These are the activations of a small network on made-up records, seen along a few directions, one row for each record.
After each row come some of the record's fields: NOZO, BULE, GOK, ZOZU, PUPI, LASOS.
A field that a record lacks is written absent.
Other fields move the rows too, some of them a lot.
Random noise pushes rows far along 15 fixed directions. That doesn't count. These rows show it; they differ only by the noise:
[ -39  214  185 -714  548 -183  108 -155   56 -250   79  121   51 -131
  433  198  433  -56 -184  581 -209  -73 -612   31  -88  100 -439   37
 -283 -349   93 -149  371 -185  235   67  350   -3  -91]
[ 701  136  414  593 -309  280  125 -534  308  419  292  -75  284  290
 -182    7  464  266  -83 -589  394  244  221  -49   27  335  460  233
    3  120   84  -11  312  527   61    4   37 -296  395]
[ 150  210  -26 -133 -307  186  183  267  179  156  -77    2  146  111
  462  386  358  141  118   73 -319 -303 -107   -8   89   17 -616 -280
   -5 -268  -65 -102  181  152  -38 -137  188  -95 -272]
[-370  114 -281  202 -111 -223  -41  251 -230 -313 -169  -83 -266   82
  338  -37 -462 -315 -167  107   27  171  170  111   17 -177 -268  -50
  275 -227   44  225 -389 -197 -371  207  -51 -202 -451]
[ -20  134  -30 -433  141 -315  373   28 -309   -1  195 -104 -265  196
  285   56  122    5  -48  282   79  -94   15  183  688 -352 -576  390
   18 -223  -16  265 -248 -225  361  -38  -27  200 -101]
[  25  120 -131  240 -137  189   25  463   12  126  131  203 -294  107
  116  -98  -29  529 -263  -78   16  113  176  118  280 -140   46 -252
 -249  139  311  358 -133 -154 -167   10 -136 -491 -314]
[ 358  229  383   64    6   43   24 -136 -429 -228  216   57 -387  647
    5 -455  -37  -26  152  687  208  -92  443 -325 -387 -450  165  559
  312 -318  397  193  653  192  218 -102  138    9  -19]
[ 324  234  328  -96  178 -198    8  -43 -215 -193  -63 -166 -185 -140
  275  228  -82 -324 -231  322 -463   35  -79 -197 -190  293  317  -94
 -249 -206  111  -91 -210  132   70 -162   46   93  520]
[ 120 -209  151   10  303   46    7 -362   31   42  270  300   50 -119
 -587 -366  364  129 -161 -403  351  222  -90  107  200 -171  184  133
  -65  268  164   57  285 -275  410  256   62   63   74]
[ 368  323  119  540 -360    9 -310 -110   38  114  310  155 -261  -49
   -7 -253   74  -61   74  -85  -48  204  120   49   85  204  250  359
  229 -236  241  102  170   12  402 -109  369 -153 -123]
[ -74 -178  146  138   27 -132  312 -642  344    3  239  -69  292  107
  -54 -311  298 -246  171  106  564  259 -369  154 -745   73 -261  375
  229  188 -282    3  460   14  -20 -110  357   98  249]
[ -88   44 -175  152 -275 -110   25  206 -143  -79  275   52 -176  -52
  278 -148   70    9   35  -28  -82   11   26  248  294 -110 -437  -35
  174 -160   64  129 -148 -307  132  -38  100  121 -252]
[ -76 -144   97 -249  259   44  156   35  156    9  417   10 -181  203
  197 -223   -7  404  -80  356  509  144 -207   70 -220  -35   80  226
 -384  273  146   95  185  -39 -199 -250  -68 -128  233]
[ 260 -122  185 -165  303  -76  271 -245 -252  -70   62   32  107  -69
 -560   -5  228   34   10  -81  164 -111  123  -10  439 -170   -7  168
   18  189  -60  154  -82  -88  469  -95 -135  142  271]
[-159   82 -188 -122  -74 -197  -52 -146  396  117   62   73 -231 -100
  177 -213  -23 -432  104  296   80  144 -310  132 -151   -2 -254  378
  117 -102 -169  110  113 -231  155  -49  492  -32 -163]
[ 333   32 -110 -224 -362  178 -141  400  -73   -8   21  102 -517    1
  302   16  114  -96  116  -52 -453 -219  268 -155  430 -234  221 -211
 -118 -279  127 -103   52   44 -110  -96   52  -21  115]
[ 117 -440 -156 -535  146  195  234 -247  368  275  -93  133  273 -196
 -599  200  525   32  167 -756  374 -150 -104   85  811 -250 -119   22
 -106  330 -385 -162   71  -17  141  108  -71   27  144]

[-538 -361  -50 -430   50   60 -517  363 -215  113  157 -215 -335  334
  354   22 -764 -122    1 -593  517   80  -12 -126  198 -270 -103  246
  -40 -119  262 -791 -230  108 -219  288 -419  936 -158]
(NOZO fami; BULE absent; GOK absent; ZOZU gug; PUPI zotan; LASOS mesuf)
[-168  156  209 -114  222 -203 -137 -160 -192 -410  216  -58  340 -202
  372  194  152  -55   85  252  -65  -64 -459  118 -287  483 -585   35
  159 -358   47 -378  151  -35  242 -159  185  315 -174]
(NOZO fami; BULE absent; GOK absent; ZOZU gug; PUPI did; LASOS mesuf)
[  29  135  133 -242  560 -223  222 -144 -302 -247 -296   18  -59    2
 -239   90  -62   11 -215  436 -134   44   50  -78    3 -142  235   94
 -125   21  -21  347  -56  -27   18   81  -83 -288  120]
(NOZO pugo; BULE absent; GOK absent; ZOZU gug; PUPI did; LASOS pez)
[  54 -140 -248 -324   89  186    5 -127  524 -144 -218   69  329 -194
 -159  143  203 -196    0  107   98 -243    0  -91  212  102   -3 -230
  -28   85 -228   29  114  -10 -303  118   59 -506  -37]
(NOZO zitu; BULE noso; GOK penu; ZOZU bedo; PUPI did; LASOS pez)
[ -67  -47 -207 -179  -81  -22 -162  -71  184  167 -262 -280  371 -124
 -234  499 -295 -383  205 -319  156 -259  133  -70  662  170 -205  241
  282 -122 -360 -276 -435  139  162  101 -135  193 -158]
(NOZO pugo; BULE absent; GOK absent; ZOZU bedo; PUPI did; LASOS mesuf)
[-174  -99 -131  -25 -129  -33  122   67  388  195 -117  -33 -447  134
  536 -108  -91 -223 -333 -248   73  491 -222   60 -312 -238  301 -130
 -347   77   20   38   14   17 -775  296  123 -293  167]
(NOZO zitu; BULE noso; GOK penu; ZOZU gug; PUPI zotan; LASOS pez)
[-117  -66 -228  -68  175 -109  140 -181  227  228 -439  -87  246 -168
 -407  247 -111 -315 -290 -369   55   84   68   41  471  -71   39  -89
  -32  191 -274  190 -488 -129   -8  456 -149 -158  -66]
(NOZO pugo; BULE absent; GOK absent; ZOZU bedo; PUPI did; LASOS pez)
[ -19  215  -55 -128   98   45  336  109 -183  133 -205   93  205  169
 -124  319  336  472  -29  -48    7 -185   45   98  549 -309 -405    5
   12 -108   -7  241   19  -25  193  164 -123 -317 -544]
(NOZO pugo; BULE absent; GOK absent; ZOZU gug; PUPI did; LASOS pez)
[ 285  192   47   64 -177  -57  174 -247  139   99 -196 -200  188  376
  -10 -296 -125 -702 -146  844 -458 -443  544 -366 -361  -98 -340 -136
  359 -110 -111  373    8  -67  344  242  155  330  170]
(NOZO fami; BULE absent; GOK absent; ZOZU bedo; PUPI did; LASOS pez)
[-195 -225   43  -20  149   54  -10   61 -161  -37   50  164 -209  148
  -37 -406   -4   69 -288 -148   -4  194   28  -29 -349 -352  179 -303
 -205  149  263  -21  205 -227 -165  387 -135  236   33]
(NOZO kude; BULE absent; GOK absent; ZOZU bedo; PUPI did; LASOS pez)
[ -94   18  173  -57  455 -123   26 -293 -129 -127    1 -137  483 -103
  -91  307   47  181 -345 -232  127   84 -136   80  169  397  -50  -98
 -127   43    8 -146 -257   46   71  284 -295   70   45]
(NOZO kude; BULE absent; GOK absent; ZOZU gug; PUPI did; LASOS pez)
[  78 -125  246 -417  125 -286  254 -257 -778 -464  264   51 -494   87
  327  -94  603  -87  218 -382   36  229 -229  163   80 -443   22  243
   66 -426   81 -359  378   32  -32  -31   14  378  322]
(NOZO fami; BULE absent; GOK absent; ZOZU bedo; PUPI did; LASOS mesuf)
[-295   27 -145  687 -594  -46 -140  239 -162 -167  766 -131 -123  321
  699 -540 -248  323  215  213  390  140  141  334 -351  176 -513  154
  408 -111  225   93  -18 -133 -209 -293  -12  204 -307]
(NOZO fami; BULE absent; GOK absent; ZOZU gug; PUPI zotan; LASOS pez)
[  83  -68  -81   55  -42  179   13   86   86  261  165  417 -428  162
  -41 -588  375  290 -485 -374 -186  211  152   63  111 -366  255 -458
 -343  207  366  267  239 -367   -6  548  -48 -136  -80]
(NOZO fami; BULE absent; GOK absent; ZOZU gug; PUPI did; LASOS mesuf)
[ 132    7  432   31  209  -81  359  -61 -356  258 -160  -10 -244  208
 -199   40  109  170 -174 -307  -14  248 -189 -114 -389 -275  297    8
 -318  257  136  -26    8  179  146  -83 -181  194  357]
(NOZO zitu; BULE muzad; GOK sugin; ZOZU bedo; PUPI did; LASOS pez)
[ -99 -426 -293 -637  130  179 -173  124  -33 -474  -89   79   75 -250
 -346  103    4  -44  648  144  167 -481   75 -139  316 -150  110   43
  151   -7 -320 -321  210   41 -220 -316 -118  -34   51]
(NOZO pugo; BULE absent; GOK absent; ZOZU gug; PUPI did; LASOS mesuf)
[-120  -86 -116 -694  463 -192 -127 -138 -100 -507   -1   72   15 -339
 -134   48   59 -332   76  397   25 -281 -191  -43  372   77 -139  118
   14 -156 -105 -143  -76 -276  267  -46   13   47  -18]
(NOZO zitu; BULE noso; GOK zovi; ZOZU bedo; PUPI did; LASOS mesuf)
[ -53  -91  -70 -428  -59 -135   94  397 -348 -151   46  -27 -612   46
  533   55  -33 -136  -94 -152 -258   26  -29   21  397 -428  -95 -167
 -218 -228  159 -129 -223 -119 -233   23 -126  256  117]
(NOZO zitu; BULE noso; GOK mup; ZOZU bedo; PUPI did; LASOS mesuf)
[ 107  100  156   97  -35  -10   92  120 -119  515 -171   85  198 -129
 -541  219   57  193  180 -175 -367 -293 -101  -16  126   11 -438   23
   69  214 -151   16 -195  -29  939 -289   61  570 -131]
(NOZO zitu; BULE muzad; GOK sugin; ZOZU gug; PUPI did; LASOS pez)
[  59  311  101  238   88 -253  120 -180  277  375 -139 -168  112  -70
    5  102 -248 -334 -532  177 -245  155 -101  -16 -122  364 -102  -56
 -174  119  -12  281 -541 -153  383  196   76   79  105]
(NOZO zitu; BULE noso; GOK zovi; ZOZU gug; PUPI did; LASOS mesuf)
[ 102  303  136  370 -361   60    0  240 -347 -108  148  -40 -180  251
  522  276   85  382  148 -288  108  161   14  118   39   20 -138  148
  175 -411  231 -141  123  352 -262 -212   13 -264 -339]
(NOZO zitu; BULE noso; GOK zovi; ZOZU gug; PUPI zotan; LASOS mesuf)
[-200  276  -40  690 -239 -138   29   53   18 -152  365 -265  377  164
  542 -146 -290  154 -241  511   99   44  110  216 -404  537 -562 -154
  256  -43  130  311 -326 -137 -124  -62  -69  -79 -246]
(NOZO fami; BULE absent; GOK absent; ZOZU gug; PUPI zotan; LASOS pez)
[ 298  139  198  126 -210  116  129  174 -293 -201  146   -6   78   59
  249  138  310  263  149  115 -305 -204   93  -38  -43   59 -151 -262
   38 -226  134  -76  224  142  -13 -273  -12  -15   73]
(NOZO fami; BULE absent; GOK absent; ZOZU bedo; PUPI did; LASOS mesuf)
[  18   67  108  128  -98  -85 -178   26 -129  184  315 -137   31  193
   -2 -232 -333  -56  -67  257  -23 -192  227  -79   82   87 -247  218
  144  -36  173   -3 -198 -124  589    8  -83  678  -14]
(NOZO zitu; BULE muzad; GOK sugin; ZOZU bedo; PUPI did; LASOS pez)
[ -51   31   50  -57 -105   -1 -366  217  -81  193   83 -165  -21   82
  172   60 -438 -238   13   54 -205 -176  128 -168  147  -11 -161  118
  101 -240  168 -309 -165  -14  343  151   -7  715  -96]
(NOZO pugo; BULE absent; GOK absent; ZOZU bedo; PUPI zotan; LASOS pez)
[-230 -635   -3 -157  187  140  177  -15  -16 -398  497 -135  122    4
  121  -35   86  554  146 -418  938  226 -237  218 -125  115  242  -63
 -296  480  -60 -314   13  166 -855 -366 -498 -148  505]
(NOZO zitu; BULE noso; GOK mup; ZOZU bedo; PUPI did; LASOS mesuf)
[ -86  -14   38  246  263  298 -278 -124  566  287    4   60  280  347
 -390 -271 -494  132 -477   60  619  104  236 -241 -242  156  184   35
  -73  419  301  187   35   15  -62  468 -182 -322 -310]
(NOZO zitu; BULE noso; GOK mup; ZOZU gug; PUPI did; LASOS mesuf)
[ -37   44   -9   33   68  150 -318  378   91  484  108  -83 -254  262
  -70   69 -685  305 -355 -248  309  146  310 -111  678 -171  350  298
 -294  129  412   62 -423   38   85  296 -343   58 -204]
(NOZO pugo; BULE absent; GOK absent; ZOZU bedo; PUPI did; LASOS pez)
[-159 -212 -137 -164  136  106   15 -312  358 -150  197 -241  635  157
  122  129   23   37 -163 -148  601  -86   87   59  322  292 -271  -44
   90   40 -134 -178  -47   65 -387  389 -296 -126  -64]
(NOZO fami; BULE absent; GOK absent; ZOZU bedo; PUPI did; LASOS mesuf)
[-434 -405 -289 -418  388   21 -317  482   21 -271 -157  194 -185 -700
 -368  312 -392  246  325 -295  227   62 -493  141  203  188  241  -72
 -341  415 -208 -281 -388  -79 -265 -596 -176 -182  -21]
(NOZO zitu; BULE noso; GOK mup; ZOZU bedo; PUPI did; LASOS mesuf)
[-232   72  -32  -88  249 -119 -136  135   53 -186  179  -55  251 -425
  171  237 -118  170  -97  335 -116  -17 -395  158  -31  494 -113 -130
 -255   -8   35 -117 -277 -241  111 -176   -7   17  -16]
(NOZO pugo; BULE absent; GOK absent; ZOZU gug; PUPI did; LASOS mesuf)
[  69  -36  309 -217   32    4  360   -2  -73  415  -84  -86 -255  473
   67   83   28   30   67 -170  270  118 -132 -114 -165 -584 -180  385
  -83   47   83  -66  266  255   56  -62   47  321  108]
(NOZO zitu; BULE noso; GOK penu; ZOZU gug; PUPI did; LASOS pez)
[ -46  148 -198   10   13  -35 -455   -2  -21    8   71  216 -506   52
 -182 -409 -265 -122  -19  148  141  162  275  -28  353 -226  535  507
  116 -192  238  210  106 -204  165  275  124 -289 -343]
(NOZO kude; BULE absent; GOK absent; ZOZU bedo; PUPI did; LASOS pez)
[-243  -14 -372 -203  131 -149  550 -212  206  217 -346  -68 -105  290
  -12   82  136   74 -274 -214  431  307  150  255  573 -481   30  232
 -102  126 -318  570 -214  -33 -534  490 -177 -750 -230]
(NOZO pugo; BULE absent; GOK absent; ZOZU bedo; PUPI zotan; LASOS pez)
[ 203  298  -68 -690  167 -276  347  -10 -363 -135 -234 -233 -250  247
  406  347  154 -242 -127  406 -325 -359  296 -104  835 -199 -269  122
  -32 -448 -132  205 -381   83   97  101 -220  -89   44]
(NOZO fami; BULE absent; GOK absent; ZOZU bedo; PUPI zotan; LASOS pez)

Here are new rows. What are their fields?
[-173  119 -202   53  127 -113 -254 -327  406  -88  -66  -51  639 -401
 -308  117 -129 -341   73  292   37 -225 -157   52   31  677 -387   58
  310   -8 -312  -31 -239 -197  435   28  165  -21 -290]
(NOZO kude; BULE absent; GOK absent; ZOZU gug; PUPI did; LASOS mesuf)
[-231   53   43  -60  118 -124    2 -108 -168 -239  276  -42   16  283
  439 -226    2   48 -157  323  141  130  -22   98 -127 -219 -231  171
  110 -320  243    8  305 -153 -138  388   73  149 -221]
(NOZO pugo; BULE absent; GOK absent; ZOZU gug; PUPI did; LASOS pez)
[ 136   70   55 -338   97  -39  455  -45  223  286    1 -174  -99  371
  237   34   46  130 -120  421  122 -108   42  -57    3  -19 -202   98
 -294  211 -167  308 -104  166 -103 -225 -112 -116  315]
(NOZO fami; BULE absent; GOK absent; ZOZU gug; PUPI did; LASOS mesuf)
[  50   12 -149 -289   23   -7 -125  170 -157 -618 -429  -94   60 -284
  243  321  -71 -472  -56  255 -583 -344  129 -275  -26  195  206 -628
  -15 -322  -97 -233 -182   73 -484   67 -148 -223  141]
(NOZO zitu; BULE muzad; GOK sugin; ZOZU bedo; PUPI zotan; LASOS pez)
[ 308   75  -89 -230 -478  177   36  146  241  169  276 -371  243  369
  644  148   17 -136   51  397 -274 -607  477 -174  464  183 -548 -186
  103 -304  -86 -114 -137  166    8   -4 -111  413  181]
(NOZO fami; BULE absent; GOK absent; ZOZU bedo; PUPI did; LASOS mesuf)
[ 235   -8   87   51   49  345  -59  159 -222 -131 -294  341   48  -70
 -676   67  229  406  417  -37  -64 -240  165 -194  -85 -235  350  -73
   98   94   24   22  502  207   65 -307    7 -417 -174]
(NOZO kude; BULE absent; GOK absent; ZOZU gug; PUPI did; LASOS pez)
[ -54  -24  -42   46  -94  -81  313  -35  -27 -357  -30 -165  101  -14
  417   25  145 -163  -81  321 -194   41  -77   28 -466   44   16 -404
  -69  -83 -100   41   12  -39 -550    8  -23 -219  287]
(NOZO pugo; BULE absent; GOK absent; ZOZU bedo; PUPI did; LASOS mesuf)
[-130  304  -65 -425  519  -61 -229   35  106   79  -65  141 -282  195
  -39  -70 -309  142 -326  617  221   42   36 -121  316 -132  269  490
 -262 -140  307  302   50 -139  175  322    3 -448 -454]
(NOZO pugo; BULE absent; GOK absent; ZOZU bedo; PUPI did; LASOS pez)
[ -16  -13   92  250 -140  139 -553  424 -470 -484  515   42 -150   33
  243 -252 -367  346  319  318   56 -196  239  -69 -129  184   24   62
  244 -225  439 -242  146   35   15 -403 -115  273 -167]
(NOZO fami; BULE absent; GOK absent; ZOZU gug; PUPI zotan; LASOS pez)
[ 171 -235  438 -292  352   78  202  102 -337   71  -81  166 -139   36
 -378  -66  163  111   26  -20 -189  -85 -183 -230 -414 -461   65 -160
 -274  265  185 -151  345   -4  325 -181  -13  560  392]
(NOZO zitu; BULE noso; GOK penu; ZOZU bedo; PUPI did; LASOS pez)
[ 334  222  249  626  250 -224  248 -327 -551 -306 -187  248   24 -324
 -590 -126  379   72 -384 -382 -326  366  153  166  107   80  325 -327
   79  157  102  519 -240 -168  298  140  -45 -429  120]
(NOZO fami; BULE absent; GOK absent; ZOZU gug; PUPI zotan; LASOS pez)
[ 390 -256 -338  304 -403  311  -80 -109  448   30 -275  -30  357 -248
 -748 -120  -65 -386  184  -28 -151 -393  716 -244  379   44  558 -302
  255  302 -373  276 -168    7 -114   55  -80 -354  323]
(NOZO pugo; BULE absent; GOK absent; ZOZU bedo; PUPI zotan; LASOS pez)
[ 284  164  209   -4 -103  237  188  106 -224 -108   63  150  236  218
   15   43  506  403  113  263 -249 -420  107 -136  -88 -111 -341 -279
   71 -164  176   -1  465   85  246 -120    5  -44 -210]
(NOZO zitu; BULE muzad; GOK sugin; ZOZU bedo; PUPI did; LASOS pez)
[-120 -154  244  237  155 -253  126  117 -527 -257  176 -338  -80  -77
   93   98 -452   44  -75   32  133  268  -39   64 -249   22  321   88
 -134  148  110  -61 -468   26 -189 -284 -329  343  540]
(NOZO pugo; BULE absent; GOK absent; ZOZU bedo; PUPI zotan; LASOS pez)
[ 392  100  277  308 -292  184  -93 -147 -453 -484    4 -149   77  223
  341  259  294   60  158 -459   22   61  328 -148  -81  126  461 -123
  260 -484  186 -406  358  627 -637   29 -190 -316  178]
(NOZO fami; BULE absent; GOK absent; ZOZU bedo; PUPI did; LASOS pez)
[  54  -15  141  436 -171  350   18  150  -96  -66   84  121  245  274
  202   16  251  460 -339 -632   73  146  132    3 -135  -50 -112 -624
  -34  -22  394 -160  248  142 -420  436 -232 -186 -315]
(NOZO zitu; BULE noso; GOK mup; ZOZU bedo; PUPI zotan; LASOS mesuf)
[ 103  -11   59  184   24  199  192   48  -40  177  -97  192   82  406
 -530 -401  -23  146 -152  201   36 -238  448 -204 -123 -426 -250 -185
  167  295  165  430  186 -168  346  218 -127   15 -278]
(NOZO fami; BULE absent; GOK absent; ZOZU bedo; PUPI did; LASOS mesuf)
